Each row below holds a small network's activations on one input, seen along a few directions.
Each table varies a few parts of the input and shows all the possible inputs, shuffled.
A made-up example of a description, with smaller parts first: ring(5) and (point or (values(2) and line(4)) or line(11)).
Shared parts are said once, and a part with two or three values counts as separate values.

Other details of the inputs vary at random and push rows far along two fixed directions, the same in every table; ignore that.

Rows:
R1: [-0.18 -1.72 -1.36 -2.17 -3.24 -0.23 -1.22  0.89  0.88  0.40  1.05  1.99
  1.34]
R2: [ 1.04 -1.21 -0.53  1.30 -0.73 -2.75  1.34 -1.19 -1.99  0.43 -1.51 -1.31
 -2.29]
R3: [ 1.72  0.32  1.09 -0.01 -0.84 -0.23 -0.21  0.51 -1.05  1.80  0.53  0.60
  1.07]
R4: [-0.16 -1.56  0.00  1.77  1.99 -2.15 -0.10 -3.72  0.00  0.51 -0.43 -0.73
 -0.68]
R5: [-0.77  0.79 -0.74 -2.73 -2.02  0.28 -0.61 -1.55  0.29 -2.67 -0.78  1.67
  0.07]
R6: [-0.29 -0.70  0.78  0.25 -2.39 -0.08 -0.77 -1.47 -0.13 -1.42  1.71  2.53
  2.57]
R7: [ 0.00  3.49  0.26  0.66  2.41 -0.18  1.82  4.11  1.08  4.16  0.16 -3.99
 -1.84]
R8: [ 1.52  1.44  1.27  0.72  3.12  3.14  2.55  3.37 -0.49  3.96 -0.07 -3.70
 -1.00]
R9: [ 0.13 -1.57 -0.62  0.08 -1.41 -1.75  1.45 -1.21 -0.91  0.59 -1.85 -2.51
 -2.66]
R10: [-0.23 -2.21  0.46  3.66  3.37  0.20  2.64 -0.74 -1.94  1.66  0.78 -3.01
 -1.41]
R11: [ 0.57 -1.80 -0.81  2.27  2.29 -2.33  0.89  0.59 -1.70  4.49  0.90 -2.96
 -1.64]
R12: [ 0.68 -2.95 -0.62  0.08 -1.14 -0.38  0.75 -1.70 -1.51  1.85 -0.72 -2.49
 -1.30]
R13: [ 0.02  0.05  0.42 -2.33 -3.98 -1.04 -0.28  0.09  0.83 -1.17 -0.99  1.64
  0.08]
R14: [-1.53 -1.05 -1.61  0.49  1.88 -3.64  0.00 -1.38 -1.01  0.50  0.22 -0.42
 -2.13]
R15: [ 1.14 -0.66 -0.26 -0.90 -2.39 -0.66  0.80  1.15 -0.55 -2.49 -1.09  3.44
 -0.16]
R16: [ 0.68  4.26  0.97 -0.67  2.80  4.72  0.85  2.48  2.98 -0.26  0.13  0.48
  1.74]
R17: [-0.32 -1.91  1.38  1.01 -0.77  0.51 -7.39  2.65 -1.53 -4.69 -1.99  1.13
  0.48]
R18: [ 0.23 -1.02 -0.35 -2.13 -3.07  0.34  0.91  1.13  0.52 -2.33 -1.42  2.24
 -0.54]
R19: [ 0.53 -1.30  0.41  1.02 -0.63 -3.58  0.96 -1.11 -1.56  1.06 -1.20 -1.05
 -2.16]
R20: [-0.15  6.25  1.93 -2.29  1.32  2.42  0.00  2.47  1.61  0.61  0.31 -0.15
  1.00]
R21: [ 0.45  4.58  1.48  0.02  0.08  4.70  0.72  2.38  1.42  0.73  1.84 -1.01
  2.86]
R22: [-0.91 -1.96 -1.78  1.92  2.45 -2.71 -0.34 -2.43  0.66  0.81  0.48 -0.39
 -0.78]
R23: [ 0.22 -0.61 -0.15  0.53 -2.49  0.74 -0.39 -1.55 -0.56 -2.06  1.40  2.27
  2.44]
R24: [ 1.69 -2.03 -0.25 -0.89 -2.12  0.72  0.10  0.65 -1.16 -1.22  0.04  3.46
  1.20]
R25: [ 0.07  5.18  1.15 -2.09  2.23  3.79  1.19  3.52  1.31 -0.57 -0.13  0.45
  0.38]
R26: [ 1.70  4.23  2.16 -1.60 -0.45  3.29  0.01  3.54  1.12  2.74  0.92 -0.42
  2.23]
R27: [ 0.99  1.51 -0.26  1.01  1.41  0.65 -0.18 -1.67  0.68 -0.65 -0.14  0.64
  1.06]
R28: [-0.55 -1.73 -0.60  0.54  2.33 -1.70  1.44 -1.63 -1.97 -0.97 -1.12 -0.16
 -2.65]
R29: [ 1.59 -2.58 -0.53  1.31 -0.46 -1.38  0.64 -1.69 -2.59  1.70 -0.39 -1.30
 -0.93]
R30: [-1.43 -0.61 -1.76 -1.43 -0.89 -0.17 -1.58 -1.22  3.04 -1.42  0.69  2.30
  1.46]
R31: [-0.16 -0.12 -0.92 -1.30 -1.45  1.21 -0.95 -2.60  1.95 -2.36 -0.53  1.70
  1.43]
R32: [-0.68 -0.21  0.02 -1.58 -1.36  0.39 -1.34 -2.52  2.38 -1.72 -0.22  1.96
  1.56]
R33: [-0.07  4.49  2.42 -0.26  0.18  3.88  0.33  2.46  1.84  1.37  2.15 -0.75
  2.99]
R34: [ 0.45 -0.93 -0.66 -0.16  0.23  0.77 -0.26 -1.46  1.00 -3.05 -0.32  3.76
  1.32]
R35: [-0.26 -0.56 -0.76  0.62  1.32 -2.26  0.63 -2.75 -2.10 -0.44 -1.00 -1.03
 -2.16]
R36: [-0.77 -0.65  0.18  0.34  1.42 -3.08  0.24 -2.68 -1.67  0.20 -0.69 -0.76
 -2.04]
R37: [-1.95 -1.46 -1.09 -0.83 -2.61  0.36 -0.91 -0.19  1.61 -0.96  2.28  1.67
  2.09]
R38: [ 0.02 -0.42 -0.81  2.26  2.03 -3.70  1.59  1.09 -1.10  3.23 -0.23 -2.97
 -3.00]
R39: [-0.58  1.57  2.87  2.62  4.47  2.91 -4.91  5.38 -0.91  0.53 -2.23 -6.01
 -1.58]
R40: [-0.98 -2.14 -0.09 -0.78 -2.17  2.29  0.52 -0.44  0.64 -2.43  0.93  1.94
  1.58]
R41: [-1.44 -2.81 -1.11  2.52  0.74 -2.18  0.33 -1.39 -0.78  1.27  2.07 -1.02
 -0.14]
R42: [-2.04  0.30 -1.59 -2.86 -1.46 -1.10 -1.23 -0.18  1.37 -1.73  0.44  2.27
  0.10]
Description of these inputs: values(2) and (point or (line(4) and ring(5))).
Changing only the values(2) part turns R35 into R5. The same change can be made to R2. Which row results?
Answer: R9
Changing only the values(2) part turns R14 into R42. The same change can be made to R41. Which row results?
Answer: R37
Change only the line(4) part in R15. List by row number the other rows that result.
Answer: R2, R19, R38
Start at R37 and move only the line(4) part, one step at a time. The first step leads to R33. Which rows follow, in order?
Answer: R21, R40
Change only the values(2) part in R15. List by row number the other rows that result.
Answer: R18

Rows:
R43: [-0.84 -2.92 -1.30  0.92  0.65 -2.67  0.14 -3.90 -0.30 -0.04 -0.21 -0.26
 -1.11]
R44: [ 1.42  4.08  1.02  0.57  3.56  1.63  2.72  3.14  0.19  3.35 -0.36 -2.94
 -1.30]
R45: [ 1.17  4.29  0.51 -2.83 -2.20  3.62 -0.94  1.18  2.57 -3.20  0.86  5.46
  4.32]
R46: [-0.81 -5.67 -1.52  1.14 -1.62 -4.88  0.75 -3.87 -2.48  0.62 -0.53 -1.01
 -2.68]
R47: [ 0.96  3.46  1.17  1.51  2.93  1.68  1.50  2.70  0.63  4.67  1.40 -3.55
  0.38]
R48: [ 0.62  2.83  1.96 -1.96 -2.27  4.31 -5.47  4.74  0.98 -5.15 -1.07  3.81
  3.25]
R49: [ 1.34  3.18  1.50  1.31  2.79  2.77  2.27  2.46  0.32  4.15  0.80 -3.76
  0.17]
R50: [ 1.71  4.00  0.99 -3.04 -4.17  2.91 -0.39  2.99  1.14 -2.36  0.98  5.23
  3.87]
R51: [-1.85 -6.36 -2.09  1.74 -0.27 -3.76  0.61 -4.64 -1.35  0.11  0.43 -0.98
 -1.83]
R52: [-1.01 -5.59 -2.27  0.37 -0.74 -4.99  0.79 -3.70 -1.50  0.35 -1.29 -0.72
 -3.41]
R53: [-0.14  5.00  1.02  0.82  4.05  0.85  1.69  2.17  0.90  3.16  0.63 -3.27
 -0.81]
R54: [-0.98 -4.18 -1.03  1.11 -0.11 -1.15  1.30 -3.12 -0.91 -0.20  0.28 -0.62
 -0.96]
R55: [-0.38  0.61  1.76  2.92  4.48  0.58 -3.11  3.20 -1.43  1.21 -1.47 -4.90
 -2.07]
R56: [-1.21 -2.74 -1.73 -4.59 -7.09 -0.91 -1.87 -3.37  1.24 -6.68 -0.46  7.51
  2.19]
Describe the family of inputs behind these rows.
Answer: values(2) and (point or ring(6))
Change only the values(2) part in R44. List by row number the other rows that result.
Answer: R52
Change only the values(2) part in R43. List by row number the other rows that result.
Answer: R45
